These are the activations of a small neural network, seen along a few directions. Each row is one input.
In each table, some parts of the input vary, and every possible input appears once, in random order.
Descriptions start from the smaller parts, as in this example, which fits no table here: one of 6 places along a line, together with either a single point or one of 11 places along a line or (one of 3 separate values, together with one of 5 places around a ring).
Shared parts are said once, and a part with two or three values counts as separate values.

Other details of the inputs vary at random and push rows far along three fixed directions, the same in every table; ignore that.

Rows:
r1: [-23,-7,-8,-16,-21,-18,-18,-22,-19,-1,18,22]
r2: [-33,-28,11,-54,-18,21,-9,-23,15,17,-7,-2]
r3: [-27,-2,-4,21,-11,-21,-8,-8,-20,-32,5,17]
r4: [-24,-25,-1,13,-3,-16,-39,-13,-20,-41,3,26]
r5: [31,6,0,-21,27,16,-24,-7,22,2,-4,-26]
r6: [-17,-8,11,-54,-20,12,24,-14,9,53,-1,-4]
r7: [22,8,3,17,14,-10,-7,4,-14,-2,4,0]
r8: [-5,-1,3,-44,-13,25,-13,-8,11,24,-5,-19]
r9: [8,-17,11,1,2,-5,42,9,8,31,-1,21]
r10: [35,-2,3,47,28,-21,26,19,-4,-8,1,18]
r11: [-34,-9,12,-7,-22,-2,32,-6,-8,19,5,13]
r12: [17,20,-5,-1,4,17,28,16,23,19,-8,-28]
r13: [9,21,7,-1,9,20,45,11,27,20,-17,-34]
r14: [10,-16,6,25,2,-4,31,25,-2,11,-5,16]
r15: [24,13,5,60,19,-9,23,33,-13,-17,-11,-2]
r16: [-16,-3,-10,-7,-20,-10,-17,-10,-16,3,21,18]
r17: [4,28,3,-8,16,19,-10,-11,20,-13,-4,-39]
r18: [16,7,22,16,13,-12,70,14,-2,42,-6,1]
r19: [16,17,-5,25,12,-13,-4,3,-11,-9,16,1]
r20: [3,10,21,-10,14,15,11,-5,11,7,-15,-28]
r21: [4,-2,9,-9,18,15,4,-8,25,-8,-14,-15]
r22: [-28,-14,-5,-25,-31,-11,4,-14,-12,22,14,24]
r23: [-23,5,0,-35,-7,11,-31,-25,5,-13,-6,-19]
r24: [-26,-11,-1,8,-28,-12,19,4,-20,12,15,29]
r25: [27,15,-15,-2,26,26,-38,2,34,-34,-15,-34]
r26: [-14,-9,-5,12,-19,-13,15,11,-19,6,2,23]
r27: [29,22,-22,-14,13,16,-73,-4,5,-24,4,-29]
r28: [18,-6,-16,14,9,-7,-39,8,-6,-22,7,10]
r29: [-31,-10,-15,11,-23,-18,-33,-5,-29,-33,4,26]
r30: [23,-3,-18,42,11,-10,-10,25,-3,-30,0,17]
Description of these inputs: one of 5 places along a line, together with either one of 2 separate values or one of 4 places along a line.
Which other rows agree with r14 in the place on the line of 5? List them by row number. -> r8, r12, r24, r26, r30
Which other rows does r5 become when the place on the line of 5 takes its other values? List them by row number. -> r2, r4, r14, r28
Start at r16 and move only the place on the line of 4, one step at a time. The first step leads to r22. Which rows follow, in order? -> r6, r27

Rows:
r31: [3,7,-32,-12,-9,-3,-59,-3,-9,-22,8,-2]
r32: [-12,4,20,44,3,-8,50,25,-13,3,-14,-3]
r33: [-2,-27,31,1,6,8,75,18,17,46,-20,5]
r34: [8,2,-21,-16,1,-8,-60,-10,-12,-20,3,-4]
r35: [32,16,-5,33,24,-21,4,6,-7,-8,7,0]
r36: [-3,11,-21,-9,-9,2,-62,-4,-18,-18,12,-12]
r37: [-9,8,-8,-6,12,-4,-47,-26,-1,-45,-1,-13]
r38: [15,3,-4,22,4,-22,-12,6,-26,-10,3,16]
r39: [14,2,-20,-11,7,-7,-59,-16,-2,-19,19,6]
r40: [-8,2,22,6,-11,-6,51,4,-15,44,10,9]
r41: [-46,-23,-22,60,-31,-47,-11,4,-47,-56,23,67]
r42: [7,17,-14,34,8,2,-3,14,7,-37,-4,-9]
r43: [10,4,21,-49,20,42,28,-5,50,38,-31,-50]
r44: [9,-3,-1,-35,0,9,-20,-15,9,19,8,0]
r45: [-50,-36,21,-24,-22,-13,27,-27,-9,18,6,37]
r46: [-21,-33,8,25,-6,-22,17,-2,-16,-10,10,42]
r47: [57,13,-15,-8,32,25,-24,21,31,8,-6,-36]
r48: [-12,0,-27,-41,-27,8,-55,-20,1,-7,19,3]
r49: [22,21,-8,-20,4,16,-7,3,13,14,-3,-24]
r50: [-23,-16,-2,0,-30,-22,42,1,-13,33,20,38]
r51: [-19,-17,22,68,0,-47,54,12,-42,-18,-3,49]
r52: [19,11,22,50,6,-12,72,34,-21,35,0,8]
r53: [26,40,-21,88,34,-13,-52,24,-21,-91,3,-16]
r54: [-5,-16,13,-45,-1,32,-8,-13,29,14,-14,-18]
r55: [38,19,-7,66,40,-8,-10,24,0,-52,-9,-6]
r56: [3,-4,33,48,13,-18,79,22,-11,13,-22,12]
r57: [34,-2,-17,23,18,-12,-28,9,0,-14,19,12]
r58: [-22,-12,38,-53,-3,21,62,-15,28,57,-30,-27]
r59: [40,38,-9,11,33,38,24,29,51,-2,-31,-66]
r60: [-3,12,-5,-17,5,20,-6,-2,23,-7,-19,-33]
r61: [-50,-46,9,-41,-33,-1,-27,-32,-11,-3,11,38]
r62: [58,11,-1,30,33,5,16,28,15,10,2,-8]
r63: [69,17,-30,57,37,-4,-52,36,-4,-46,8,-3]
r64: [39,14,10,-30,21,30,16,7,31,41,-11,-32]
r65: [27,20,-5,-49,6,41,25,10,47,52,-14,-52]
r66: [-15,-2,0,35,-13,-32,10,2,-37,1,27,31]
r67: [6,-9,-1,-57,-2,20,-19,-12,17,34,-2,-13]
r68: [-41,-21,-7,-46,-43,-13,-28,-31,-22,11,21,35]
r69: [0,19,-2,4,9,8,0,-2,13,-21,-10,-20]
r70: [-14,4,-23,-42,-17,-3,-56,-29,-1,-10,19,1]
r71: [-33,-5,-17,-34,-28,18,-51,-20,6,-28,-2,-5]
r72: [-47,-18,21,-47,-31,12,28,-22,6,28,-12,5]
r73: [29,17,7,-2,19,1,15,0,7,18,-3,-17]
r74: [12,7,10,-15,18,26,-5,-1,25,-3,-20,-28]
r75: [-56,-29,18,17,-31,-34,59,-10,-29,10,8,53]
r76: [-74,-22,12,-31,-38,-8,-18,-39,-25,-9,17,22]
r77: [-12,-2,-28,-41,-30,13,-57,-15,-2,-5,13,3]
r78: [-5,5,34,59,6,-9,81,31,-15,13,-14,4]
Changing only one part turns r44 into r55. The same change can be made to r50. Which row results? -> r41
Changing only one part turns r56 into r38. The same change can be made to r75. Which row results? -> r70
What is each input in this table made of? -> one of 2 separate values, together with one of 4 places along a line, together with either a single point or one of 5 places along a line
Which other rows does r63 become when the place on the line of 4 takes its other values? List them by row number. -> r47, r57, r62
Which other rows agree with r74 in the choice among 2 separate values and the place on the line of 4? List them by row number. -> r54, r56, r71, r72, r78
Which other rows does r68 become when the place on the line of 4 takes its other values? List them by row number. -> r31, r49, r70
Which other rows agree with r55 in the choice among 2 separate values and the place on the line of 4? List them by row number. -> r42, r51, r53, r61, r69
